A small network was trained on invented records. Each row is its activation on one of them, seen along a few directions.
Each row is followed by the record's values for the fields H, U, T, E.
A field that a record lacks is written none.
The largest differences between rows may come from other fields.
Random noise pushes rows far along 12 fixed directions. That doesn't count. These rows show it; they differ only by the noise:
[ 219  158  233  -31  -27 -193  305   50   42   88  126   90 -275  456
 -232 -139  185 -126   53  -28    4 -178   23   15  213]
[-133 -348   31  123   78 -188 -111 -196  612 -177   61  -43  209  260
 -168 -326  367  -80  131 -289  597  148  148 -469  -58]
[  58  255  -13 -144 -359 -111  346 -185  -98 -326   81   -4  133  421
  -21  188 -175 -282  418  -57  134   66  184 -303 -107]
[ 159   17  -50 -174 -127 -153  377  -94 -255 -200   38  215 -139  232
 -313 -115 -113  -74  288  -48  129  -23   28 -398   40]
[ -75   37 -643  113   61  120 -309  106 -289 -126  -67 -327 -180 -324
  203  160  419  172  256  -14  135  -89   40   -8 -274]
[ -10   30  263  -84  -24  460  117   -2   48  -88  158 -118  251   73
  247  -87  101   50  -87  -56   20    2  106  -42  112]
[-207  207   96   67 -205  -48 -455  -99   15   80    3  191  129 -391
  113  188   62  368 -308  304  347  256 -115  626   24]
[ -58    9 -476  170 -260  155 -152  115 -439  189   87  -58   92 -658
  166  392   -5  431 -225  342  -96  306 -100  180  -73]
[-115 -302  216   75 -403   98   93    1   45  -57 -134 -269  236  192
   25 -141  -22  247   90 -191  122   83   78 -100   83]
[ -41  179    3   82 -388 -294  -46 -458 -352   10   25 -180  106   51
   99 -300 -261 -152  239 -134  457  -42   60 -105 -202]
[  46  312  401 -210   17 -155  133 -270 -170  -10   90  122   87   42
  -47   18 -421 -273 -105  193  -32  -83   65  255 -251]
[ 102   34  104 -473  227  357  322   62 -557  -12  301  195  -60 -322
   27   91 -255  -62  -93  208 -438  -33  -77 -258  121]
[-206  -76   27 -366  141  -79 -186  325  -60   -2   74 -111 -281 -118
   37  518  246  -10  119  153 -429  -19  -86  135  119]
[  45 -454  117   -6  371   49  184   14  -82  173   18 -259  133 -257
 -149 -173 -251 -122 -260   56 -372  -93  123 -199 -457]

[ 192  727   52  -83    4  -46  174 -309 -240   46  298  306  -40   31
  120   48 -170 -117  -85   89  132  -79 -166  137  195]
(H h3; U u1; T t1; E e2)
[ -16  458 -219  -66 -237  290  106  -75  -68 -146   84  -40  143   38
  258  478  -90  315   23   43  -37   30 -102  124  224]
(H h1; U u2; T t2; E e1)
[  -4 -329  -48  277  -66   26  -54   -2  269  -21  -32  -45  282 -154
   -5 -143   37 -118 -178   93   52  251  267  -37 -319]
(H h1; U u1; T t1; E none)
[ -54  266 -146  -52  128 -155 -221  -93   31   -1  149  205 -128    8
   51    7  230  -95  143  -68  369   29 -163  -96  167]
(H h3; U u2; T t1; E e2)
[-123 -125   86   77  -93  -29    4 -313  263  169  150 -177  313 -198
  135   51 -172  169 -327  -56 -113   81 -103  -20  175]
(H h4; U u1; T t1; E none)
[ 209  292  -41  380 -258   68 -135  114  280  -49 -203  160 -214  504
  -35 -304  406  -29   94   -7  467  -67  218  414   91]
(H h4; U u1; T t2; E e2)
[  -1    7  -64 -172  423  297  -76  137  -71 -315  -34  225  121 -242
   18   87   -8 -255   52  175   14  112  164  -70 -484]
(H h2; U u2; T t1; E e2)
[  63 -134  130  -69  322  109   10  -80 -262  235  128  -85 -165  -14
  -10 -659   72   15   -7 -314  243 -282 -170 -399  203]
(H h2; U u1; T t2; E e2)
[-105 -174   87  -10   40  -91   52  -44  183   42 -206 -195  -42   20
 -233   42  -27  677 -198 -167   -8 -197 -266  164  215]
(H h2; U u1; T t2; E none)
[-209  -99   51  -21  -38  205 -219 -122  -54 -208 -204 -219  125 -224
  188 -160  112  474   17 -242  194 -111 -129  159   61]
(H h2; U u2; T t1; E none)
[ 145  118 -135  300 -161 -127   59   32  -59   10 -224 -132 -117  123
 -113  -59  160  187   32  -28  165 -144   25  293 -170]
(H h3; U u1; T t1; E e1)
[ -69   94  172 -127   58 -193 -275 -365 -235  283  222  198 -139 -377
   36 -338 -166  -17 -263  136  234  -43 -187  139  206]
(H h1; U u1; T t1; E none)
[ 425  485  -52  174 -235 -194  489   50 -221  166  133  145 -335  398
 -218   68   41  -58  -21  212  -80 -151   38  245  110]
(H h3; U u2; T t1; E none)
[ -30 -247 -661    6  242  -84   78   75 -183 -159 -284 -297 -100 -210
 -204  364 -216  146  231   -5 -287 -133    1 -286 -513]
(H h1; U u2; T t1; E e1)
[-154 -507   -7   17  203  -47  177 -310  643 -162  -58 -111  338   66
 -321 -142    0  486 -159 -369  298   18 -164 -530  152]
(H h3; U u1; T t1; E none)
[-236  136  206  -59 -156  -90 -292  -95  -24   -3 -199 -343  -28  -10
  186  169  -69  230    9   -6  -10 -188  -55  551  -59]
(H h3; U u2; T t1; E none)
[-120 -172  169  -29  -67 -140 -173 -259  211  -27  -87  -56  -40  158
 -141 -342    0   54   32 -122  399  -82   40  -28   63]
(H h1; U u1; T t2; E none)
[ -67   82  219 -231  -24  269  150 -140   49    0  226  138  251   37
  159   44 -181  105  -73 -124   24   88 -195 -305  459]
(H h1; U u1; T t1; E e2)
[ -44 -330  158 -157  -77   40   -4 -173 -263  -31 -102  -47   -5 -165
  -23 -412 -290  -51   51 -111  -64  -92   38 -195    7]
(H h4; U u1; T t2; E none)
[-175 -290 -213  -17   23  -69 -169  122 -292  167    3 -314  -51 -348
  196  102    9   40  135 -136 -322    9 -153 -245   33]
(H h1; U u2; T t1; E e2)
[  -8  102 -299  337 -196  -64 -390  -95 -180   30 -236 -298 -224  -16
  215 -365  351   86  241 -217  415 -244   29  254  -90]
(H h4; U u2; T t1; E none)
[-215  -99    3  -48  329 -169 -212 -304  104   74  -45 -555   86 -183
   44   67 -164   36 -114  -61  -42 -287   10  103 -465]
(H h3; U u1; T t2; E none)
[ 351 -228  189  -26  280  401  311  415 -439  -66 -259  195 -309 -145
 -211 -428   75   89 -120   95 -429 -278   89  205 -113]
(H h1; U u2; T t1; E none)
[-262  238  304  -67 -153  -13 -366 -426   -8  185  141 -382  160   30
  484 -175 -165 -114    8 -204  172 -179  -60  170  153]
(H h4; U u1; T t2; E e2)
[ 293  167  -81  202  468 -270  215 -229  533  -67    2  448  -82  324
 -485 -262   50 -144 -143  -44  333 -122   13 -122 -134]
(H h4; U u2; T t1; E e2)
[  76 -369 -108 -121  280  277   97   86 -391 -240 -154  -92 -110 -298
  -39 -426  112   30  158 -177  -92 -221   59 -321 -208]
(H h3; U u1; T t1; E none)
[ 128 -313   89   76  -47  367  161  194 -390   82  -43 -127   -2  -21
   42 -543   19   12   41 -139    9  -41  112 -273  -19]
(H h2; U u2; T t2; E e1)
[-108  -62  352  161 -283 -199 -238  -19  494 -363 -462   68   47  428
 -184 -185  230   62  161  -60  513    4  236  526 -206]
(H h1; U u1; T t1; E none)
[ 200  -41 -130   -8  317 -168  177   80   21  -48  -82  217 -252  140
 -292 -109  -72 -267  104   12 -166 -142   48 -167 -163]
(H h4; U u2; T t1; E e2)
[-188 -528  145  152 -155 -125 -175  166  -79  116 -308 -399   87 -194
  -16 -105  -33  180  -24  -77 -139   37   42  153 -270]
(H h2; U u2; T t1; E none)
[ -10 -118  149  -51 -134 -176   98   35  109   78   11   39  -74  188
 -138   16  -81  -10   17  -30 -133   53  -33  -72  222]
(H h1; U u2; T t2; E e1)
[  16  100  154   70 -485  -59  272  -93 -219  185 -102 -374   32  306
  132   30 -343  184   88 -212 -228 -180 -126   69  283]
(H h1; U u1; T t1; E e2)
[   7  308 -324 -247  593    7  -41  159  178 -182   32  168 -397  -41
 -157  416  412  363    6  -33  -85 -272 -336   84  257]
(H h2; U u1; T t1; E e2)

Which values does each new row have?
[-173  175  -74 -445   20  160 -137 -311 -326 -291  183   55 -121    4
  230 -251   77   82  466 -390  396 -161 -228 -561  490]
(H h1; U u1; T t2; E e2)
[ -55 -256  179  -98  117  471   51  -99  328 -211    1 -164  172  110
  163 -318  134  124  -44 -265   11 -147  103 -221  238]
(H h4; U u1; T t1; E none)
[ -67 -166   69 -179   28  -58 -213  127  -45 -210 -193  244 -257  -88
 -217  -43  104  -25  101  227  104   33  115  223 -119]
(H h1; U u1; T t1; E none)
[ -36 -241  -54  -63  154  210  103  206  147   46  340 -291  -36   13
  228  -27  598   -1   65 -269 -195  -24  -49 -474  412]
(H h2; U u1; T t1; E none)
[  53  230  248  -31 -501 -251  416 -146  155  -68  143   13  197  498
  -61  289 -159 -129  135  -10   32  143   54  -93  192]
(H h3; U u1; T t1; E none)
[  95  -98  329  -87  -57  149  104   20  376 -595 -263  418  111  387
 -184 -313   99 -323  224  -32  263   74  374   22 -162]
(H h4; U u1; T t1; E none)
[ 224  143  301 -162 -355  423  440 -190 -639  -61  126    1  202  -30
  303 -326 -591 -390   20   87 -348  -61  246  -98  -46]
(H h4; U u1; T t1; E none)
[-167   40  -11  -78 -206  148 -236 -166  172 -209    7   55  129  149
  211 -118   64  -43  245 -179  390  106   46 -206  241]
(H h4; U u1; T t2; E e2)
[-208 -119  -50 -301  -55 -241  -75  -44  -71 -290 -175 -128 -157  -15
  -56  235   -8   93  343 -148 -154 -130 -103  -66   54]
(H h1; U u1; T t1; E none)
[ 402  -56  176  101  347   44  235  132  207  -10   70  506 -312  204
 -454 -526  355 -204 -215  197  199  -85  213   40  -25]
(H h1; U u1; T t1; E none)
[ -13  134   36  -44 -209 -143   -7   -6 -358  350  195 -208 -241   28
  115  -35   52   92   24  -58  -61 -124 -194   36  351]
(H h2; U u2; T t2; E none)
[  68  287  507 -140  261   -6  -99  105 -190  139  -99  253 -265   32
  -47 -252    1   91 -183   35   18 -290 -221  565  150]
(H h2; U u2; T t1; E e2)
[ 116 -144  -12  163  -57 -211  383 -202  165  -41  -31  236  350  131
 -335  -97 -404    4  -64  -85  186  220  -14 -427 -162]
(H h3; U u2; T t1; E e2)
[-118   26   98  124   74 -162 -171  -77  273  166  143  -13  149  -89
   58   28  178   89 -200  -57  196  126 -142   55  106]
(H h2; U u1; T t1; E e2)
[-150  -81   69 -131 -124  -46 -166  133  157 -399 -316  105   33   79
 -121  309  -56  -79  202  221   18  150  242  305 -370]
(H h1; U u2; T t1; E none)
[-134 -264   65   97 -410 -127  184 -100  -88   30 -263 -338  256   26
  -94   88 -360  494    1 -206  -50   30 -145  -35   14]
(H h2; U u2; T t2; E none)
